Here are a small network's activations along a few directions, averaged over the inputs that share one value of a field.
Values that are neighbours, or in one group, have similar rows; names and order tell nothing.
(in the rows, 128 means zero)

Other fields vary at random and push rows far along two fixed directions, the same in every table; ignore that.
To show where, the next rows are all for the same value of a field, averaged over different records:
[116 143 154 124 140 118 140 135 135 110 138 132 137 136 125]
[107 151 122 107 119 136 144 153 143 142 156 133 125  99 111]
[109 150 124 110 121 133 143 151 141 139 151 132 125 104 114]
[150 119  76 124 109 131 134 115 125 156  80 129 114 123 140]
[130 136  45  99  82 155 143 148 139 195 120 131 102  71 115]
[117 143 127 117 125 128 142 140 137 132 138 132 128 117 120]
[128 133 176 140 158 101 134 113 128  85 113 131 146 171 142]
[114 147  99 105 108 140 145 152 140 158 146 133 119  92 112]

Values of ZODE:
ruvo: [164 115  76 127  91 138 135  84 102 157  73 132 116 113 134]
luvu: [ 79 163 155  86 116 142 134 160 147 135 243 145 150  69  68]
febu: [116 116 172 150 164 113 109 135 134 100 155 137 152 156 138]
guval: [136 102 154 151 154 112 105 113 130 101 110 140 146 173 143]
saze: [132 128  86 120 115 134 131 136 133 156 122 133 113 103 129]
rad: [179 108  90 141 109 127 127  71 101 137  62 126 119 128 151]
gufi: [128 116 176 156 156 119 121 117 117  83 112 102 125 170 153]
nobi: [132 110 127 143 127 139 111 140 123 130 115 118 118 160 135]
fot: [118 137 137 110 130 129 124 129 137 131 182 140 142  96 107]
teto: [133 103 140 137 128 121 110 120 125 117 117 142 147 158 120]
nitet: [133 133  87 115 108 136 140 133 133 158 112 131 117 107 127]
kupa: [ 90 152 184 128 146 134 135 163 130  91 173 106 127 133 118]
seg: [119 113 171 158 160 127 109 137 129 102 137 117 129 178 138]
vun: [149 137 144 139 134 114 129  91 115 109 124 124 130 117 138]
sos: [141 121 133 128 146 114 116 109 125 127 140 134 140 119 135]
giv: [138 124  89 131 121 129 127 128 128 155 115 120 106 102 141]
dibel: [164  87 112 152 119 127 106 110 110 128  59 120 125 187 152]
feba: [106 143 170 132 139 131 135 143 121  94 135 108 132 148 122]
A value of ZODE combines one of 3 hidden first parts with one of 6 second parts; all combinations occur once.
- Changing only the second part turns dibel into teto. nobi has the same second part as dibel; what does that change turn nobi into? => guval
- Changing only the second part turns nitet into luvu. saze has the same second part as nitet; what does that change turn saze into? => fot
- Changing only the second part turns vun into gufi. rad has the same second part as vun; what does that change turn rad into? => kupa

Values of GOR:
budan: [159 105 132 137 135 120 108  85 104 117 109 113 131 148 141]
mos: [ 78 192 195 101 145 120 159 168 155  95 214 131 138  97  96]
fuzad: [147  97 157 172 151 115 104 122 118 105  88 123 124 189 159]
regu: [ 96 128 113 121 125 157 114 181 144 150 182 111 114  96 114]
fugi: [141 134 123 133 146 107 143 106 120 119  93 123 126 132 154]
dese: [143 126  24 106  67 171 141 149 127 208  87 125  94  95 121]
keke: [121 117 143 133 136 118 133 128 124 102  88 119 132 174 136]
ziki: [122 140 170 142 131 130 132 109 114  97 151 121 131 115 122]
sot: [129 122  95 112 117 130 127 127 147 166 148 159 134 105 113]
zogo: [143 118 128 124 128 112 120 105 126 121 120 154 155 128 124]
A value of GOR combines one of 2 hidden first parts with one of 5 second parts; all combinations occur once.
- Changing only the second part turns fugi into regu. mos has the same second part as fugi; what does that change turn mos into? => fuzad
- Changing only the second part turns ziki into zogo. budan has the same second part as ziki; what does that change turn budan into? => sot
